These are the activations of a small neural network, seen along a few directions. Each row is one input.
In each table, some parts of the input vary, and every possible input appears once, in random order.
Descriptions start from the smaller parts, as in this example, which fits no table here: line(4) and (point or (values(2) and ring(5)) or ring(11)).
Shared parts are said once, and a part with two or three values counts as separate values.
In the rows, zero is written as 128.

Table:
R1: [125 122 192  40  84 109  94 125  99  97  92]
R2: [140  92 156 167 118  89 140 145  81 191 137]
R3: [150 177 181 143  54 128 115  97 186 177  58]
R4: [128 129 152 184 141  92 124 112 103 209  99]
R5: [132 151 130  19 138 141  69 130 112  59 148]
R6: [182 146 149 134  78  77 155 134 108 136 102]
R7: [184 220  88 141 153 119 120 107 139 119 115]
R8: [173 158 108 132 138 125 193  70 160 110  93]
R9: [172 152  69 145 117 104 130 165 149  97 106]
R10: [155 118 103 159 177 129 116 156  89 157 186]
R11: [139 160  97 176 200 135 102 120 111 175 147]
R12: [118  88 114  28  99 126  75 184 122  33 142]
R13: [122  94 151  18 122 150 141  92 128  53 121]
R14: [116 153 128 161 145 185  79 118 174 210 140]
R15: [ 53 218 118 163 161 113 144 105  82  61 163]
R16: [185 114  77 128  99  94 143 198 131  77 146]
R17: [145  58 124 152 162 136 189 119 107 148 164]
R18: [160 215 118 126  99 168  98 104 200 149 107]
R19: [ 41 142  97 167 120  98 152 169  89  33 150]
R20: [150 153 142 120  88 169 167  65 222 139  86]
R21: [108 123 186 174  93 140  99 109 164 235  92]
R22: [ 88  96 139  57 186 157  60 147  85 119 180]
R23: [ 48 179 175 176 102  73 168  96  72 100 107]
R24: [148 146 102 128  64 153 103 161 208 125  99]
R25: [188 119 113 115 117 115 207 107 139  92 131]
R26: [199 178  93 122 132 111 134 143 120 100 153]
R27: [129  96 118 169 185 144 174  81 131 165 126]
R28: [ 78  39 161  55 169 167 131 107 100 112 155]
R29: [105  87 110 163 109 170  85 174 182 188 131]
R30: [141  56  87 164 144 113 126 209 100 135 178]
R31: [ 81  74 198  73 126 120  87 140  76 155 125]
R32: [ 45 151 139 155 148 122 223  64 103  53 133]
R33: [107  92 151 156 132 190 147  78 195 200 119]
R34: [170 184 145 151  99  81 140 101 128 155  66]
R35: [ 74  35 121  65 147 143  66 199  95  94 173]
R36: [127  93  77 181 164 120 112 177 121 154 138]
Question: Changing only one part turns R12 into R1. The same change can be made to R9. Which row results?
Answer: R34
Question: What do these inputs look like to the network?
Answer: values(4) and (point or (values(2) and line(4)))
Question: List by row number the other rows that have the values(4) part in common with R7.
Answer: R5, R10, R11, R14, R15, R18, R22, R26
Question: List by row number the other rows that have the values(4) part in common with R33.
Answer: R8, R13, R17, R20, R25, R27, R28, R32

Table:
R37: [ 83  60 114 120 159 114 116 174  64 123 170]
R38: [120  70 129 110 145 187  84 127 169 187 140]
R39: [ 94  60 120 120 181 129 136 171  72 126 179]
R40: [130 145 144 223 133 113 121 134 130 206 115]
R41: [ 80  64 101 123 189 152 126 167  84 115 187]
R42: [180 205  94 174 122 106 164 104 150 130  88]
R43: [124  71 146 107 114 149  74 138 148 195 122]
R44: [139 128 107 224 165 151 146 106 156 196 138]
R45: [155 192 116 173  98 115 186  89 153 120  87]
R46: [137  69 148 105 138 163  94 131 153 198 135]
R47: [117 120 117  91 128 112 148 137  88  20 148]
R48: [154 125 128 215 157 127 161 114 139 209 134]
R49: [ 87 130 132  88 145  95 152 119  92  30 143]
R50: [175 148 127  68 102 144  95 135 165 112  94]
R51: [118 207 151 165 107 117 187  53 130 140  91]
R52: [ 72  76 132 127 154 118  96 188  57 121 166]
R53: [116 149 190  64  90 153 118  80 148 120  98]
R54: [179 142 117  71  81 143  86 162 177 119 122]
R55: [122 140 165  69  93 139 120 103 172 108  89]
R56: [138 137  90  87 151  99 126 149  81  33 152]
R57: [126 200 128 174 109 104 187  75 155 126  85]
R58: [ 77 138 153  81 140 107 151  97  72  44 150]
R59: [142 130  82  93 131 101 116 180  94  38 178]
R60: [183 203  86 181 104 105 157 133 164 137 114]
R61: [153 131 149  71  78 152 117 117 166  98  94]
R62: [112  90 163 111 113 150  53 154 142 195 117]
R63: [142 127 125 219 133 110 139 116 135 207 121]
Question: What do these inputs look like to the network?
Answer: values(3) and (line(4) or line(5))
Question: Changing only the values(3) part turns R60 into R54. The same change can be made to R57. Which row results?
Answer: R55
Question: Which other rows does R37 become when the line(4) part takes its other values? List them by row number.
Answer: R39, R41, R52
Question: Which other rows does R58 become when the line(5) part takes its other values? List them by row number.
Answer: R47, R49, R56, R59

Table:
R64: [123 153 124  66 116 110 141 125 105  29 130]
R65: [139 152 133 171 122 134 138 105 154 177 107]
R66: [161 207 127 138  89 111 167  85 162  99  84]
R67: [108  79 134  81 138 139 103 152 108 108 152]
R68: [141 152 128 184 126 119 147 112 141 173 113]
R69: [105  96 109 123 160 119 128 157  86  97 165]
R70: [147 136 140 151 116 142 129 108 164 181 103]
R71: [101  93 122 112 149 118 120 157  84  97 159]
R72: [ 99  94 129  99 147 131 112 149  98 101 155]
R73: [146 153 116 195 136 123 155 112 142 171 120]
R74: [114  81 135  72 130 144  86 161 117 115 148]
R75: [154 140 140 145 106 146 110 115 174 189  99]
Question: What do these inputs look like to the network?
Answer: values(2) and (point or line(5))
Question: Which other rows does R72 become when the values(2) part takes its other values? List them by row number.
Answer: R65
Question: Which other rows does R71 become when the values(2) part takes its other values? List them by row number.
Answer: R68
